Each row below holds a small network's activations on one input, seen along a few directions.
In each table, some parts of the input vary, and every possible input appears once, in random order.
Descriptions start from the smaller parts, as in this example, which fits no table here: one of 5 places around a ring, together with either a single point or one of 9 places along a line or (one of 3 separate values, together with one of 4 places along a line).
Shared parts are said once, and a part with two or three values counts as separate values.
In the rows, 128 means zero.

Other details of the inputs shift rows strongly along two fixed directions, in all tables alike. That doesn't count.

A family of inputs:
row 1: [113 187  87 128 128 130 120 152 108 159  47 120 124]
row 2: [139  56 147 146 124 143 139 125 158 112 198 128 110]
row 3: [125 114 195 135 150 156 116 102 100 112  85  96 148]
row 4: [116 186 103 131 157 126 108 141  79 176  60 122 139]
row 5: [143  91 101 114 118 101 144 137 169 114 219 165 110]
row 6: [182  94 200 204  72 169 158  98 152  74 107  53 158]
row 7: [118 141  78  92 152  90 116 163 128 117 196 186  76]
row 8: [154  69 178 167 116 155 152 110 159 129 142  90 161]
row 9: [116 145  82 104 153  97 119 180 137 124 200 185  67]
row 10: [141  65 194 151  94 166 148  95 155  87 108  86 159]
row 11: [114 142  27 106 114  94 135 126 133 150 176 183  88]
row 12: [108 175 119 112 163 130  86 141  70 149  68 130 113]
row 13: [156  71 182 174 113 157 163 107 157 138 134  74 177]
row 14: [119 166 155 129 147 143 110 103  88 158  48  95 168]
row 15: [137  85  85 133  95 121 151 126 171 115 180 153 105]
row 16: [118 178 187 107 143 137 114 116  93 129  52  94 180]
row 17: [136  83  98 107 118 105 138 146 162 105 235 180  95]
row 18: [146  87  91 138 123 119 150 128 152 140 193 141 119]
row 19: [106 182 110 113 136 129 101 137 101 145  49 130 115]
row 20: [129  63 151 123  92 136 147  79 155  91 170 131 135]
row 21: [117 183  60 101 145  90 114 163 111 154 139 180 106]
row 22: [116 196  52  96 144  87 125 145 109 166 139 172 117]
row 23: [150  72 186 177  82 164 175 102 178 119 110  70 178]
row 24: [133  92 207 119 124 135 143  87 137  92 146 103 175]
row 25: [136 129 205 141 126 154 139 145 134 118  93  89 174]
row 26: [ 99 180 122 110 150 140  95 149  96 125  46 130  97]
row 27: [113 160 173 128 126 158 111 118 101 125  18  94 153]
row 28: [116  94 110 107 117 119 128  94 138  97 179 164  91]
row 29: [134  79  87 131  94 113 150 114 165 114 190 163 106]
row 30: [114 182 120 127 165 135  96 163  96 165  69 115 110]
row 31: [121 202 114 114 149 117 111 162 103 155  66 125 149]
row 32: [115 156 186 139 164 159 102 142  94 133  54  87 133]
row 33: [116 205 128 117 157 125 108 178 107 159  67 123 131]
row 34: [130 138  49 114 127  88 143 160 147 142 200 174 107]
row 35: [132  58 158 146 103 145 147 116 176  86 178 125 106]
row 36: [142  59 139 138 120 126 138  99 148 116 195 133 123]
row 37: [114 124  74 103 161 107 102 150 110 123 182 175  61]
row 38: [110 205 123  93 154 112 105 135  90 154  74 130 144]
row 39: [156  63 145 145  92 115 181 103 176 112 207 125 171]
row 40: [111 180  49 109 154 103 111 135  92 177 131 164 107]
row 41: [103 175  69  97 162 106  91 131  84 160 125 165  92]
row 42: [121  79 108 117 111 118 132 113 149  92 192 165  84]
row 43: [101 192 105 102 137 127 103 123  95 149  55 131 118]
row 44: [106 191  98 134 135 137 109 165 116 158  46 122 115]
row 45: [118 205 115 134 145 122 126 175 111 169  66 110 155]
row 46: [124  76  99 128 103 128 138 140 169 107 196 156  81]
row 47: [116 186  63 115 145  96 115 184 127 158 143 168 101]
row 48: [114 134  86  94 146  89 117 153 124 115 199 189  82]
row 49: [131  66 164 125 130 135 132  77 130  96 182 128 128]
row 50: [176 135 185 190 122 165 129 116 109 107  93  63 147]
row 51: [152  64 176 155 115 144 147  91 139 121 142 101 167]
row 52: [129 126 177 142 103 154 143  82 131 126  61  85 180]
row 53: [175 151 201 182 110 149 141 131 122  93  98  59 177]
row 54: [112 128  68  94 147 104 102 126 102 134 187 181  79]
row 55: [127 152 168 134 151 153 106 129  98 145  46  85 155]
row 56: [135 109 186 138 138 162 119 116 109 120  82  89 156]
row 57: [114 197 126 104 152 111 105 153  96 152  74 130 138]
row 58: [113 130  57 119 122 108 120 160 150 136 171 168  62]
row 59: [139  59 149 143  90 142 154 103 178  99 163 116 129]
row 60: [141  83  87 133 126 116 134 129 148 129 199 157 104]
row 61: [147  74 177 163  83 150 170  81 162 115 110  84 181]
row 62: [133 127 200 126 125 139 133 118 119 111  95  96 178]
row 63: [147  88 145 128 102 116 163  93 160 114 192 131 167]
Each input here is: one of 3 separate values, together with either a single point or (one of 4 places along a line, together with one of 5 places along a line).
Which other rows does row 48 become when the place on the line of 4 takes its other values? List them by row number.
Answer: row 7, row 9, row 24
Which other rows does row 52 become when the choice among 3 separate values takes its other values? List them by row number.
Answer: row 14, row 63
Which other rows does row 15 become when the choice among 3 separate values takes its other values? List them by row number.
Answer: row 31, row 60
Start at row 13 and move only the place on the line of 5, one step at a time. The first step leads to row 8. Which rows follow, in order?
Answer: row 30, row 2, row 32

A family of inputs:
row 64: [121 137 118 106 165 108 122 143 113 134 199 148  92]
row 65: [123 106 209 131 135 134 141 118 131 105 148 107 167]
row 66: [ 83 182  84  77 153 103 107 105 109 149  53 153 124]
row 67: [111 198  96 146 119 149 119 155 128 156  68 118 122]
row 68: [131 216 103 112 162  95 111 143  90 174 103 127 131]
row 69: [104 203  91 147 119 142 122 168 135 160  52 134 120]
row 70: [119 178  79 159 135 142  96 152 106 169  81 122 111]
row 71: [167 103 196 129  95 123 170 100 162 106 153 114 196]
row 72: [137  66 219 132 105 153 123 117 172  80 119 100 154]
row 73: [120 128 178 119 145 166 116  59  80 150  31  92 183]
row 74: [151  66 178 187 105 161 135  94 126  81 113  90 129]
row 75: [108 164 207 117 152 137 138 143 111 111  61 110 177]
row 76: [123 146 195 122 144 151  93 138 113 116  63  86 129]
row 77: [ 91 122  53  68 132 100 118 101 121 137 168 190  98]
row 78: [133  65 101 139  78 126 152 118 178  72 200 160  76]
row 79: [171  98 187 158 126 129 146  97 138 124 156 107 189]
row 80: [148  84  80 130  95  94 173 149 191 125 205 166 135]
row 81: [168  84 145 166 122 141 151 129 145 138 123  99 189]
row 82: [113 192  88 128 138 139 109 147  88 112  65 120  72]
row 83: [132 137  50 114 128 105 147 168 148 141 171 154 123]
row 84: [159  78 157 155 102 142 168 126 156 135 131  88 193]
row 85: [113  68 174 122 114 139 151  50 126 133 110 101 165]
row 86: [113 125  65  84 152 112  81 169 118 130 192 181  36]
row 87: [142  86  70 160  99 122 160 122 174 137 219 118  83]
row 88: [127 221 127  95 137 113 109 145  86 152  95 123 161]
row 89: [149  40 132 123 124 130 106 130 142  93 234 159  75]
row 90: [115 132  87 110 178  99 112 157 103 132 209 197  74]
row 91: [112 160 116 147 126 130 109 140  94 132  63 120  80]
The inputs of row 88 and row 71 match in every part but one. If row 65 is changed in the same way as row 88 into row 71, which row does it become?
Answer: row 75
What is each input in this table made of?
Answer: one of 4 places along a line, together with either a single point or one of 6 places around a ring
Which other rows agree with row 81 in the place on the line of 4? List them by row number.
Answer: row 70, row 73, row 74, row 79, row 89, row 90
Start at row 89 and move only the place on the line of 4, one step at a time. The first step leads to row 86. Which rows follow, in order?
Answer: row 76, row 72
Which other rows does row 64 become when the place on the ring of 6 takes its other values? List them by row number.
Answer: row 68, row 84, row 86, row 87, row 91

A family of inputs:
row 92: [121 176  91 129 123 128 116 159 121 140  86 128 104]
row 93: [117 146  56 120 124 102 129 164 140 138 166 168  88]
row 94: [118 154  73 121 123 109 128 145 135 138 132 156  98]
row 95: [114 156 106  92 144 110 101 133 101 126 127 154 112]
row 96: [142  99 171 162  99 156 152 105 148 108 105  84 158]
row 97: [128 138  75 132 116 123 126 148 135 129 151 145  83]
row 98: [132 167 154 149 139 143 121 132 100 144  52  93 158]
row 99: [100 117  91 102 141 121 114 123 117 144 142 155  95]
row 100: [107 179 114  96 157 116 107 139  95 152  96 138 128]
row 101: [149  73 185 136 114 149 142 112 150  89 159 109 143]
row 102: [120 156 107 124 117 125 131 129 130 140  95 128 133]
row 103: [145  95 159 150 104 143 156  90 144 122 126  97 169]
row 104: [114 161 152 102 139 130 110 116  92 128  79 122 148]
row 105: [121 138 153 118 142 129 126 129 117 120 112 126 134]
row 106: [155  81 156 165 102 147 153 111 158 108 156  98 138]
row 107: [127 143 113 126 117 120 137 129 144 141 119 131 141]
row 108: [123 161 111 131 132 122 125 159 130 144 117 132 128]
row 109: [137  72 193 152 105 158 136  81 141  97  98  96 149]
row 110: [131 159 126 128 138 128 125 133 102 155  82 119 160]
row 111: [128  92 121 117 123 112 145 106 144 123 199 145 123]
row 112: [124  99  85 108 131 104 127 139 139 100 218 181  79]
row 113: [161  64 159 156 108 132 160 108 159 109 172 116 160]
row 114: [114 167 124 105 153 119 110 136 104 145  99 130 129]
row 115: [142  71 182 144 120 141 149 109 155  99 168 108 149]
row 116: [121 187 141 143 141 145 118 134  95 148  35  93 147]
row 117: [122 154 131 130 114 137 138 120 126 142  74 112 157]
row 118: [143  89 160 147 107 129 159 119 168 118 159 116 157]
row 119: [144  53 195 147  96 159 140  70 148  97 115  91 162]
row 120: [127 126 115 111 139 121 116 149 126 116 161 150  98]
row 121: [137 112  48 120 125  96 129 135 138 134 217 178  91]
row 122: [158  51 188 138 104 149 146 101 160  74 183 114 141]
row 123: [142 112  68 131 126 105 129 163 139 130 196 166  86]
row 124: [103 156 174 131 153 159 106 121  94 141  24  92 142]
row 125: [139  49 155 149  99 147 140  92 157  90 164 125 117]
row 126: [126 154 121 134 119 135 132 117 123 139  84 111 142]
row 127: [150 107 133 155 116 135 137 133 138 122 150 114 127]
row 128: [124 160 102 126 143 116 119 167 115 147 110 137 121]
row 129: [122 133 139 129 144 127 120 131 123 122 139 127 119]
row 130: [115 191 107 113 140 118 120 148 112 167  82 134 147]
row 131: [127 122  86 112 142 108 118 153 135 121 195 167  79]
row 132: [118 176  84 113 140 108 119 157 121 157 122 153 123]
row 133: [123 186 105 126 140 122 109 173 118 153  91 129 120]
row 134: [118 144 138 104 140 122 124 125 110 133 116 131 142]
row 135: [133 139  83 122 135 111 120 171 129 143 152 152 102]
row 136: [128 135 169 125 139 136 124 112 121 134 108 103 157]
row 137: [129 130 131 129 141 127 121 140 129 124 152 132 106]
row 138: [141  80 187 145 122 138 148  99 151 106 159 104 152]
row 139: [106 204 121 108 160 124  97 133  81 164  68 124 133]
row 140: [134 115 137 142 108 126 153 127 158 125 139 123 141]
row 141: [135  64 219 154 115 182 137  96 147 104  93  69 161]
row 142: [135 135 113 134 128 124 134 119 118 143 126 127 141]
row 143: [111 120  82 107 125 115 109 114 116 133 139 166  90]
row 144: [121 151 170 115 142 138 120 120 105 132  77 104 163]
row 145: [115 145  96 100 143 103 109 139 111 113 156 175  88]
row 146: [137  72 133 124 123 122 142 125 152  97 206 146 111]
row 147: [119 165  95 132 127 123 126 136 120 138 103 134 109]
row 148: [119 168 183 120 146 149 104 130  88 115  39  96 154]
row 149: [120 182  87 123 140 123 112 138 100 153  86 126 120]
row 150: [119 121  87 121 127 129 100 138 122 118 135 155  68]
row 151: [138 125 111 139 129 123 127 148 125 131 139 133 126]
row 152: [108  98  86 105 135 120 117 122 134 137 170 161  86]
row 153: [124 130 101 122 141 107 123 129 131 131 187 159  89]
row 154: [135 114 198 142 127 150 134  93 129 125 108  85 174]
row 155: [131 148 134 150 126 140 129 130 117 132  93 104 134]
row 156: [111 163 134 107 151 123 107 137  98 125  94 135 119]
row 157: [131 143 155 138 140 142 115 132 121 129 115 110 123]
row 158: [115 187 131 129 127 140 124 120  98 154  31  98 157]
row 159: [133 117  65 111 130  95 131 150 143 140 194 176 106]
row 160: [131 140 140 135 134 125 133 144 124 141 101 119 151]
row 161: [117 133  78 106 149  97 119 146 127 128 189 178  83]
row 162: [111 115 155 134 138 153 119 120 118 127  90 110 123]
row 163: [123 157  73 124 123 110 123 168 139 143 143 154  89]
row 164: [119 169 174 110 146 141 108 122  92 130  46  97 166]
row 165: [136  76  89 137  93 116 156 126 177 107 208 153  99]
row 166: [117 133 123 101 136 117 122 122 111 125 137 148 127]
row 167: [147  90 167 138 114 134 156 109 150 131 132 106 184]
row 168: [148  62 187 155 112 145 151  94 161  95 183 104 145]
row 169: [157  88 160 148 112 138 150 108 145 123 140 106 172]
row 170: [138 125 115 147 126 130 129 136 125 130 140 125 122]
row 171: [141  77 122 135  92 118 168 107 177 120 190 141 145]
The inputs of row 118 and row 108 match in every part but one. If row 147 is changed in the same way as row 118 into row 108, which row does it become?
Answer: row 96
The inputs of row 130 and row 132 match in every part but one. If row 134 is changed in the same way as row 130 into row 132, which row does it become?
Answer: row 144
The inputs of row 129 and row 138 match in every part but one. If row 170 is changed in the same way as row 129 into row 138, which row does it become?
Answer: row 98
What is each input in this table made of?
Answer: one of 5 places along a line, together with either one of 2 separate values or one of 6 places along a line or one of 8 places around a ring
Which other rows does row 97 become when the place on the ring of 8 takes its other values? List them by row number.
Answer: row 92, row 106, row 123, row 127, row 133, row 135, row 163
Start at row 145 and move only the place on the line of 6, one step at a time. The first step leads to row 156. Which rows follow, in order?
Answer: row 105, row 161, row 138, row 153
Which other rows does row 171 become when the place on the line of 5 takes its other values? List them by row number.
Answer: row 93, row 107, row 140, row 163
